Small tables with named rows and columns. After each table, cells are looked up by row and column.

difi =
|  | lon | pur | kipima | resu | kiveguk | fidi | lusa |
|---|---|---|---|---|---|---|---|
| vef | -86.2 | 2.8 | -48.5 | -5.0 | 14.7 | -2.2 | -1.2 |
| siz | -39.7 | -68.6 | -31.3 | -42.8 | -6.9 | -63.2 | 13.4 |
| vosovod | 98.5 | -32.9 | 26.5 | 25.7 | -56.5 | -23.7 | 56.2 |
| bal | 54.7 | 58.3 | 1.5 | 91.0 | -48.6 | 54.8 | 57.1 |

What is the lusa of vef in difi? -1.2
What is the fidi of bal in difi? 54.8
What is the lusa of siz in difi? 13.4
What is the kipima of bal in difi? 1.5
What is the kipima of vosovod in difi? 26.5
What is the resu of siz in difi? -42.8
What is the resu of vosovod in difi? 25.7

Table gup
columns: govabez, gad, numep, rud, vupi, lipovi, rezi, kag, kudob, vot
bak: [193, 89, 167, 155, 159, 110, 117, 114, 158, 148]
likaniz: [117, 94, 154, 176, 92, 119, 80, 142, 116, 144]
kofafev: [105, 147, 130, 122, 110, 162, 160, 118, 191, 51]
sozi: [123, 92, 119, 116, 127, 135, 183, 156, 165, 179]
sagotos: [122, 90, 106, 104, 202, 170, 107, 108, 108, 200]
getizek: [115, 150, 234, 116, 141, 143, 183, 136, 133, 199]
begut: [191, 113, 77, 141, 162, 90, 101, 114, 97, 200]
rep: [93, 191, 126, 100, 116, 61, 96, 147, 143, 185]
bip: [88, 160, 124, 221, 163, 197, 106, 236, 96, 194]
luvotob: [170, 153, 185, 145, 192, 148, 132, 243, 96, 104]
kes: [223, 213, 107, 228, 137, 93, 167, 177, 116, 136]
pum: [173, 181, 189, 86, 90, 144, 108, 94, 89, 35]
vozigi: [108, 226, 136, 114, 160, 174, 135, 111, 148, 186]

What is the vupi of getizek in gup?
141
What is the kudob of bip in gup?
96
What is the kag of vozigi in gup?
111
What is the kag of rep in gup?
147
What is the numep of likaniz in gup?
154
What is the lipovi of kofafev in gup?
162
What is the rud of luvotob in gup?
145
What is the rud of sozi in gup?
116
What is the rud of kofafev in gup?
122
What is the rud of likaniz in gup?
176

Table susida
columns: bet, kugorip, zav, lata, vod, gavoru, lom, tovetil, besofo, topigog
memi: [160, 187, 163, 173, 155, 157, 173, 148, 149, 153]
fizo: [160, 163, 181, 176, 168, 179, 160, 162, 158, 167]
muv: [159, 180, 152, 148, 175, 143, 141, 174, 105, 157]
dolo: [195, 160, 111, 198, 181, 141, 164, 157, 208, 166]
nudupek: [153, 131, 166, 172, 195, 173, 124, 176, 125, 191]
supif: [122, 246, 150, 144, 158, 196, 147, 162, 58, 142]
tobim: [178, 186, 161, 182, 150, 188, 189, 176, 168, 179]
rofeg: [155, 129, 199, 126, 166, 149, 190, 179, 150, 153]

What is the zav of tobim in susida?
161
What is the zav of nudupek in susida?
166
What is the zav of rofeg in susida?
199
What is the besofo of fizo in susida?
158
What is the lom of memi in susida?
173
What is the kugorip of supif in susida?
246
What is the vod of dolo in susida?
181
What is the lata of nudupek in susida?
172
What is the lom of supif in susida?
147
What is the lata of rofeg in susida?
126
What is the lata of tobim in susida?
182
What is the tovetil of fizo in susida?
162
What is the kugorip of rofeg in susida?
129
What is the vod of supif in susida?
158
What is the zav of memi in susida?
163
What is the lata of memi in susida?
173

bavopek
           suk  sosede  mokapit   rak    som  vetoko   bano
gez      -0.97    3.60     5.24  1.24   9.32    4.40  -3.50
pup       4.45    4.82     9.05  2.94   6.40    7.96   3.31
zulofem   3.43    2.54     6.13  1.13  -0.06   -2.42   1.67
viv       4.86    5.19     5.12  6.34   4.97    4.34   6.97
kimor     6.75    6.10     9.27  3.73  -0.02    0.70   7.35
buboz     3.60    2.94     5.51  6.05   7.54    6.01   7.81
vomi     -1.44    4.32     1.81  2.34   8.93    1.43  -5.36
fof       3.52    2.60     4.93  5.94   8.94    4.99   7.87

What is the bano of kimor in bavopek?
7.35
What is the suk of gez in bavopek?
-0.97
What is the bano of buboz in bavopek?
7.81
What is the som of pup in bavopek?
6.40
What is the som of viv in bavopek?
4.97
What is the vetoko of kimor in bavopek?
0.70
What is the sosede of gez in bavopek?
3.60
What is the som of buboz in bavopek?
7.54
What is the mokapit of pup in bavopek?
9.05
What is the rak of viv in bavopek?
6.34
What is the suk of pup in bavopek?
4.45
Row with the largest vetoko: pup

